A small network was shown many inputs. Here are its activations along a few directions, one row for each input.
In each table, some parts of the input vary, and every possible input appears once, in random order.
Descriptions start from the smaller parts, as in this example, which fits no table here: one of 2 separate values, together with either a single point or one of 11 places around a ring or (one of 6 places along a line, together with one of 8 places around a ring).
Shared parts are said once, and a part with two or three values counts as separate values.

Other details of the inputs vary at random and push rows far along two fixed directions, the same in every table; ignore that.

Rows:
row 1: [ -3   6   6   8  -1   0   0 -12  -2   1   1]
row 2: [-94 -42   2 -91 -53  -4 -37 -19  25  52 -53]
row 3: [ 2  2  8  2  8  4 -7 -6  1  1  2]
row 4: [ 4  7  0  7  1 -1  0  0 -1  5 -9]
row 5: [ 7 -7  2  0  7 13  0 -4 -1  0 -1]
row 6: [-5  1  5  4  7  5 -5  1 -2 -2  7]
row 7: [-7  3  2 14 -4 -8  2  0 -3  4  4]
row 8: [ 7 -4  8  2  4  9 -9 -4  0  1  3]
row 9: [-4 -2 -2  2 10  8  3  1 -3 -2  3]
row 10: [-3  6 -3  8  0 -1  2  8 -5  2 -3]
row 11: [ 2  5  7 10  1 -3 -2 -2  4  8  0]
row 12: [ -2   3   0   6   2   3   9 -12  -3   0  -2]
row 13: [-5  5 -4 12 -4 -5  4  2 -8  1 -4]
row 14: [-8  6  5  6  2  4 -1 -1 -2 -2  6]
row 15: [  5  -5  -4  12  -2   7 -12  -4  29 -23  -8]
row 16: [ 3 -1  1  0 11  8  2 -6  0  1 -2]
row 17: [ 7  2 -7  1  8  5 -1 -2 -2  4 -5]
row 18: [-5  4  3 11  0 -3 -1  5  0  5  5]
row 19: [-2 -1  3  9  5 -3 -5  7  0  4  5]
row 20: [ -3  -7  -7  13  -2   6 -12   4  23 -27  -3]
row 21: [ -5   5 -11   8  -2   1   7  -2  -8   0   0]
row 22: [ 8  2  0  4  6  0 -4  2 -1  5 -9]
row 23: [-7  3 -2  4  5  8  8  0 -3 -2  3]
row 24: [ 37  11   9 -72 -28 -68  39   9   8 -34  24]
row 25: [ 5  0  6  7  6 -3 -7  0  4  8  0]
row 26: [12 -4  1  4  1  5 -7  4 -3  4 -7]
row 27: [10 -6  7  7  1  2 -9  2  3  7  1]
row 28: [-9  2 -3  7  2  4 10 -6 -6 -3  2]
row 29: [11 -4 -7  0  3 10 -3  0 -3  3 -3]
row 30: [ 0 -8 -2  1  6 13  1  3 -4 -3  4]
row 31: [ 0 -5  5  4  2  9 -8  3 -3 -3  8]
row 32: [-10   5   3  10  -2   0   2  -6  -5  -3   6]
row 33: [  4  -5 -10   2   2  10  -1   7  -6   0   2]
row 34: [ 5 -5 -2  6  0  5 -5 12 -6  0 -2]
row 35: [ 2 -7  4  8  0  2 -8  9 -1  4  6]
row 36: [ 4  7 -7  3  3  5  4 -4 -2  5 -5]
row 37: [ -3   6 -10   5   2   5   5   3  -5   1   0]
row 38: [ 0  1 -3  6  5  0 -2 10 -5  2 -3]
row 39: [ 36   7  -1 -71 -14 -53  36  19   5 -37  34]
row 40: [ 0  4  5 13 -3 -8  0 -7  0  7 -1]
row 41: [ 2  6 -9  7 -1  0  6 -9 -5  3 -5]
row 42: [ 0  4  1  2  7  8  6 -7  0  1 -2]
Each input here is: one of 2 separate values, together with either a single point or (one of 4 places along a line, together with one of 5 places around a ring).
Question: Changing only the choice among 2 separate values turns row 13 into row 24. The same change can be made to row 23. Which row results?
Answer: row 42
Question: Change only the place on the ring of 5 in row 16. List by row number the other rows that result.
Answer: row 3, row 17, row 22, row 25

Rows:
row 43: [-12  -7  -6  18   6  22 -11  -1   4  -1  -6]
row 44: [ -6  -5  -7  18   6  19 -12  -4   4   2 -13]
row 45: [ -3  -5   3  20   5  15 -16  -7   6   8 -11]
row 46: [-11   0  -2   7  10  13  -2  -2 -16  27  -7]
row 47: [ -5   3  -2  19  11  18  -3  -2 -21  20  -6]
row 48: [ -7  -4  -8  17   7  22  -9  -6   4   0 -12]
row 49: [ 57  18  15   4  11 -26  22  11   3 -42  42]
row 50: [ -4  -4  -5  19   6  17 -14  -1   4   5 -13]
row 51: [-11   2  -4  13   1  10   0  -4 -16  20  -7]
row 52: [-64 -42  -4 -95 -49 -19 -22  -1  28  20 -31]
row 53: [ -3  -4   0  20   5  16 -15  -2   5   8 -12]
row 54: [ 51  29   5   5   9 -34  43   7 -15 -32  39]
row 55: [-18   9  -4  22   2   7   0  -9 -10  16  -7]
row 56: [ 56  18   7   3  12 -24  25  17   2 -45  40]
row 57: [   4  -17   12 -110  -44  -63   15   15   27  -23   16]
row 58: [-26   8   0  22   0   7  -2 -10  -7  17 -12]
Question: What do these inputs look like to the network?
Answer: either one of 6 places along a line or (one of 2 separate values, together with one of 5 places along a line)
Question: Change only the choice among 2 separate values in row 44. List by row number the other rows that result.
Answer: row 52
Question: Start at row 45 and move only the place on the line of 5, one step at a time. The first step leads to row 53. Which rows follow, in order?
Answer: row 50, row 44, row 48

Rows:
row 59: [ -9   8  -3  27   7   8   0   0 -10  14  -4]
row 60: [ 12   8  11 -93 -36 -74  36   4  16 -28  24]
row 61: [ 10  -5   0  23  11  14 -10   5   9 -14   5]
row 62: [ 70  31  13 -16  12 -44  48  13 -13 -40  46]
row 63: [ 13  -4  -3  23   8  12 -10   4   8 -11   0]
row 64: [-12   7   1  32   0   7   0  -7  -8   5  -1]
row 65: [ -7   4 -15  21  10  20   4  -1 -11   1  -6]
row 66: [ 76  19  10 -13  10 -37  33  14  12 -59  46]
row 67: [ -4   1  -3  18   9  15  -3   1 -18  21  -3]
row 68: [-26 -25  -2 -52 -29  -9 -22  -3  25  10 -27]
row 69: [ 15  -1  -3  23   6  11 -12   6   6  -9  -4]
row 70: [ -6   3  -2  23   9  11  -1   2 -17  18  -7]
row 71: [  1   2   2  15  12  16  -3  -5 -17  19  -2]
row 72: [-33 -28   4 -55 -24  -4 -22   0  27   3 -17]
row 73: [ -3   0  -1  17  10  16  -4   1 -20  20  -1]
row 74: [-47 -25  -1 -64 -29  -7 -14  -8   3  39 -27]
row 75: [ -4  11   4  27   2   3   5 -12  -5   0   2]
row 76: [-13  11  -3  32   5   4  -1  -5  -8   8  -3]
row 77: [  8  -4   3  20  11  16 -13   8   8 -16   6]
row 78: [ -4   5 -12  18  11  20   6  -7  -8   0  -6]
row 79: [-31 -30   1 -53 -25  -6 -19  -3  28   5 -18]
row 80: [-5 10  0 24  8  8  1 -6 -7 13 -5]
Question: Changing only one part turns row 74 into row 67. The same change can be made to row 78. Which row results?
Answer: row 65
Question: What do these inputs look like to the network?
Answer: one of 2 separate values, together with either a single point or one of 4 places along a line or one of 6 places along a line
Question: Change only the choice among 2 separate values in row 73. List by row number the other rows that result.
Answer: row 71

Rows:
row 81: [ 8 -6 -1 10  2 12 -6 -3  1 -3  0]
row 82: [-1  2 -5 14  6  3 -6  5  7 -7 -5]
row 83: [ 4 -5 -9 10  4 13 -2 -1  1 -9 -4]
row 84: [ 0 -4 -6  8  9 14  0 -3  3 -9 -3]
row 85: [ 3 -1 -5 16 -1  5 -7  5  6 -5 -1]
row 86: [ -3  -6  -7  14   2   9  -3   4   2 -12   1]
row 87: [ -4  15  -2   9   3   0  10 -14 -20  14   1]
row 88: [ 24  12   6 -75 -19 -58  42   4  -8 -12  30]
row 89: [  6   9  -2   7  10  -1  15   1 -22  23  -4]
row 90: [ 40   1  15 -69 -26 -62  25  18  14 -38  34]
row 91: [ 5 -5  6  8  8 12 -6 -5  0 -1  2]
row 92: [ 11  -4   3  12   1   5 -10  -1   0   3  -4]
row 93: [ 1 -6  1 14  0  9 -7  2  3 -5  5]
row 94: [ 9 -1 -7 12  1  9 -6  0  4 -2 -6]
row 95: [-10  11  -1  13   5  -3   9  -3 -19  16   8]
row 96: [ 6  1  9  8 10  9 -8 -4  3  2 -1]
row 97: [ -4  17   0  16  -1  -2  18 -14 -17  12  -7]
row 98: [-124  -44   -7 -100  -67  -14  -35  -22   11   72  -60]
row 99: [ 31   2   9 -73 -20 -53  34  15  19 -47  38]
row 100: [ 2 -7  6 14  1  7 -9  2 -1 -3  5]
row 101: [ 6 -5 -6 10  2 14 -3 -2  3 -6 -1]
row 102: [  3   1   3  15   4   2 -10   4   7  -1  -2]
row 103: [ 8 -7  4 10  3 10 -8 -3 -2 -1  1]
row 104: [-13  16   2  19  -4  -6  15  -9 -15  10  -3]
row 105: [ 3 -3 -3  8  7 15 -1 -4  5 -6  0]
row 106: [  4  -3   0  16  -1   4 -10   4   4  -2   0]
row 107: [-2 -4  3 12  5 10 -5  0  5 -5  6]
row 108: [ 1 -2 -8 16  1  4 -6  6  4 -8 -4]
row 109: [-1  2  6 12  7  7 -8  1  8 -3  3]
row 110: [ 2  2 -4  8 12 10 -3 -3  6 -7 -6]
row 111: [-94 -49 -15 -77 -47   5 -44 -13  29  51 -70]
row 112: [ 6  2  4  8 10 10 -6 -4  6  0 -2]
row 113: [  0   7  -5   6   9   2  12  -4 -21  24   0]
row 114: [ 9  1  1 11  6  6 -8 -1  6  2 -6]
row 115: [-1 -5  8 12  6  8 -7  0  1 -4  7]
row 116: [-3  3  1 12  7  8 -6  2  9 -6  1]
row 117: [ 7  3 -4 10  6  7 -6  0  7 -1 -8]
row 118: [11 -3 -2 12  1  7 -8 -1  3  1 -5]
row 119: [ -4   9  -2  10  10  11   4  14 -27   8   7]
row 120: [  4   0   8  15   4   1 -12   4   4   1  -1]
row 121: [ -6  -4  -5  12   7  10  -1   2   4 -12   2]
row 122: [ 4 -4  1  8  7 14 -3 -5  3 -3  1]
row 123: [ -8  18   2  21   0  -6  14  -9 -17   7   3]
row 124: [ -7   6   1  12   6  -3   9   6 -20  24  -1]
row 125: [-5  2 -2 12  9  7 -4  2  8 -9 -1]
row 126: [ 28  10   4 -82 -17 -45  38  20 -15 -21  29]
row 127: [-1 -5 -4 14  0 10 -5  3  4 -8  3]
row 128: [ -6   7  -3  12   7  -3  11   3 -19  21   7]
row 129: [ 4  3 -1  8  9 11 -4 -3  8 -3 -3]
row 130: [ 10   0   6  10   6   4 -10  -1   3   3  -6]
row 131: [  7  -2 -10  12   3   8  -4   1   3  -6  -8]
row 132: [ -5  16  -1  13   0  -2  15 -15 -18  12  -5]
row 133: [ 35   7   8 -69 -22 -59  28  18  21 -41  30]
row 134: [  0   0  11  12   8   5 -10   1   5  -1   3]
Question: Changing only one part turns row 123 into row 132. The same change can be made to row 109. Which row results?
Answer: row 112
Question: Changing only one part turns row 127 into row 101. The same change can be made to row 93. Which row results?
Answer: row 81
Question: What do these inputs look like to the network?
Answer: one of 2 separate values, together with either a single point or one of 6 places along a line or (one of 4 places along a line, together with one of 5 places around a ring)
Question: Change only the place on the line of 4 in row 130. List by row number the other rows that result.
Answer: row 111, row 114, row 117
Question: Change only the place on the ring of 5 in row 84. List by row number the other rows that result.
Answer: row 83, row 110, row 111, row 131
Question: Change only the place on the line of 6 in row 104. List by row number the other rows that result.
Answer: row 95, row 98, row 123, row 124, row 128
